A small network was shown many inputs. Here are its activations along a few directions, one row for each input.
Each table varies a few parts of the input and shows all the possible inputs, shuffled.
A made-up example of a description, with smaller parts first: one of 5 places around a ring, together with either a single point or (one of 2 separate values, together with one of 4 places along a line) or one of 11 places around a ring.
Shared parts are said once, and a part with two or three values counts as separate values.

Rows:
x1: [ 32 -29  23  -5  -7  14 -29 -36  -1  31  39  27  13  -4 -19 -32]
x2: [  6   5  20  -3  -7 -25  -4   1 -21  13  -4  -2  -9  40   8  11]
x3: [  4 -23 -16   3   2  34 -12 -14  37  -9  34   7   0 -56 -11 -35]
x4: [ -7 -17 -14  -1  -3  19  -8  -6  27 -22  27  -9 -17 -39   0 -20]
x5: [ 11  21   6  10  11 -17   9  14 -22  23 -42  14  41  39 -15  14]
x6: [-20  -4 -16   0  -8   4   0   6  18 -25  10 -19 -25 -23  12  -5]
x7: [ 10  14  17 -10   8 -12  12   4 -30  16 -25   6  11  35   3  36]
x8: [-23  32 -29  19  17   1  29  31   7 -14 -47  -2  27 -10  -5  11]
x9: [-29  13 -17   4  -2  -5  15  22  10 -25 -11 -21 -23 -11  15   8]
x10: [ 13 -11  21  -7 -14 -17 -18 -16 -16  14  17   1 -12  28   6  -2]
x11: [ 23 -23  24  -8 -10  -2 -26 -28  -9  18  33  11  -3  13  -7 -17]
x12: [-22  22 -19  -2  15   6  32  23  -1 -20 -32 -13  -1 -13  12  31]
- Describe the family of inputs behind these rows. => one of 2 separate values, together with one of 6 places along a line
- Which other rows does x12 become when the choice among 2 separate values takes its other values? List them by row number. => x7

Rows:
x13: [ -9  18   3  -1   4 -13  17   8 -22   2 -23  -1   3  20   9  23]
x14: [-14  12  -7  -3   4  -7  11  19   0 -21 -17 -19 -15   6  12  23]
x15: [ 15 -27   9   3  -9  21 -22 -28  24  17  53  19 -10 -35  -7 -46]
x16: [ 19 -37   2  -1 -13   6 -39 -30  16  -5  45   0   0 -12 -14 -40]
x17: [ -3  11  -6  -9  18  10  22  14  -3  -9 -22  -5   3  -7   3  32]
x18: [-18  16  -8   2  -4 -15  11  12  -7 -13 -21 -13  -8  11  15  19]
x19: [  9 -28   7   4 -17  10 -25 -23  24  11  53   9 -20 -28  -1 -51]
x20: [  3  17   8   0   5 -16  11  15 -16  11 -24   0   5  31   5  22]
x21: [-17  14 -17   3   7  -2  14  24   8 -23 -21 -16  -4  -4   3  14]
x22: [-10  14 -17   1  16  10  19  22   8 -15 -25  -8   8 -12  -1  19]
x23: [ 20 -29  20  -9  -9  24 -19 -34  12  23  55  23 -15 -30  -5 -32]
x24: [ 26 -36   3  -2  -5  18 -36 -35  16   0  44  10  10 -19 -19 -35]
x25: [ 20 -39  10  -9 -17   3 -42 -32   9  -3  47  -4 -10  -3  -9 -30]
x26: [-18  20  -3   8  -3 -21  11  14 -14  -6 -23  -8  -2  21   9  12]
x27: [ -4  10  -1 -11  11   1  18  13  -8 -12 -16 -13 -11   4  11  34]
x28: [ -9  20  -7  16   2 -19   8  26   0   2 -30  -4  11  23  -4   2]
x29: [  6  19   4   2  12  -7  15  15 -11  14 -31   8  18  19  -4  19]
x30: [ -7  20  -1   0  11  -3  21   9 -17   6 -29   6  18   8   1  20]
x31: [ -7  16  -6  -5  10   4  22   7 -11   0 -26   1  11  -2   6  27]
x32: [ -1  21  -6  13  11  -7  12  23  -1   9 -35   4  23  14  -9   6]
x33: [ 28 -40  17 -16 -12  13 -36 -38   0   4  49   5  -7  -5 -11 -19]
x34: [-14  18 -17   6   8   3  19  15   0  -7 -30  -2  16  -8   1  14]
x35: [-21  21 -12  15   1 -15  15  19  -6  -8 -29  -6  10  11   1   3]
x36: [ 18 -31  24 -13 -16  17 -23 -32   7  21  57  14 -28 -19   2 -29]
x37: [ -6  18   2   9  -1 -25   5  21  -8   3 -24  -7   0  33   5  11]
x38: [-22  18 -18   9   0  -9  15  17   1 -15 -26 -10   3   1   6   9]
x39: [ 10 -31  17  -5 -21   7 -28 -26  15  13  55   5 -31 -17   4 -41]
x40: [-14  22 -11  12   9  -3  19  17  -6   0 -33   3  22   3  -4   7]
x41: [ 30 -38  14 -13  -6  20 -33 -40   5   5  46  14   5 -15 -17 -22]
x42: [ -8  14  -2  -7   3  -6  18   7 -16  -4 -20  -6  -4   9  14  29]
- Describe the family of inputs behind these rows. => one of 5 places around a ring, together with either one of 2 separate values or one of 4 places along a line
- The inputs of x30 and x26 match in every part but the place on the ring of 5. If x41 is changed in the same way as x30 into x26, which row does it become? => x25
- Which other rows does x42 become when the place on the ring of 5 takes its other values? List them by row number. => x18, x31, x34, x38

Rows:
x43: [ 13  -8   7   3  -2   0 -12 -11  -2  14   6  11  15   6 -12 -14]
x44: [ -6  -6  -4  -6  -2   5   0  -2   6 -13  11 -10 -17 -14   9   3]
x45: [ -5  -5  -7   9  -6   1  -8  -2  15  -5  13  -1  -5 -13  -2 -22]
x46: [ -4  -3  -5  -7   4  14   7  -2   5  -7   5  -2  -7 -20   5   6]
x47: [  9  -9  10   4  -8  -8 -15 -10  -2  11  15   7   2  11  -6 -20]
x48: [ 10  -5  12 -11   1   5  -1 -11 -10   9   6   7  -1   4   1  10]
x49: [  1  -1  -8   0   9  16   6   1   9  -3   0   4   8 -20  -6   0]
x50: [-12  34  -4   6  10 -23  26  29 -20   2 -51  -6  13  34   8  34]
x51: [  6 -10  11  -3 -11  -9 -14  -8  -4   6  16  -2 -12  14   3  -8]
x52: [  0  -4 -11   8   1   9  -4  -2  14  -3   4   4  10 -17  -8 -16]
x53: [  8  -8  12 -10  -4  -3  -7 -11 -10   3  13  -1 -10  10   5   7]
x54: [15 -3 10 -4  6  6 -2 -7 -6 13  1 12 13  3 -9  2]
x55: [-27  35 -19  10  12 -13  31  36  -7 -17 -52 -14   9  11   7  30]
x56: [ -7  -7  -4   1  -9  -2  -8   0  12 -10  14 -10 -19  -9   6 -11]
- Describe the family of inputs behind these rows. => one of 2 separate values, together with either a single point or one of 6 places around a ring
- The inputs of x53 and x44 match in every part but the choice among 2 separate values. If x48 is changed in the same way as x53 into x44, which row does it become? => x46

Rows:
x57: [ 15 -27   5  -2  -9  15 -23 -14  15   6  37   5  -8 -15 -13 -30]
x58: [-15  26 -24  20   3 -11  17  24   7   0 -42  -2  23   2   2   3]
x59: [ 15 -25   4  -4  -6  14 -22 -13  29   0  40   2 -20 -24  -2 -25]
x60: [ 12 -19   0   2   5  19 -13 -22  13  -3  34  10   5 -27 -12 -28]
x61: [-27  29 -17   9   6 -12  24  29  -5 -22 -35 -14   0  10   9  26]
x62: [ 24   7  42  -2  -4 -25  -5 -10 -38  48  -3  25  10  55  -3   6]
x63: [-23  29 -15   1  14  -4  33  29  -7 -20 -42 -15  -3   3  11  41]
x64: [-17  29 -16  -6  21   5  40  30  -7 -10 -46 -10   6  -5  14  44]
x65: [-26  25 -15  12  10 -13  20  33  -1 -18 -39 -13   9   9  -3   8]
x66: [  1 -22   2  -5 -13  10 -20 -17  15  -6  36  -7 -23 -23   7 -24]
x67: [ -5 -22  -1  -5 -19   2 -16 -22  10  -8  39  -6 -27 -20  11 -23]
x68: [ 14 -24   6  -9  -4  26 -17 -31   6   9  30  18   9 -28 -14 -19]
x69: [ 32  -5  30 -11  -4 -26 -18 -16 -38  26  -9   8  20  62  -6  20]
- Describe the family of inputs behind these rows. => either one of 2 separate values or one of 5 places along a line or one of 6 places along a line
- Which of the alternatives is x65? => one of 5 places along a line
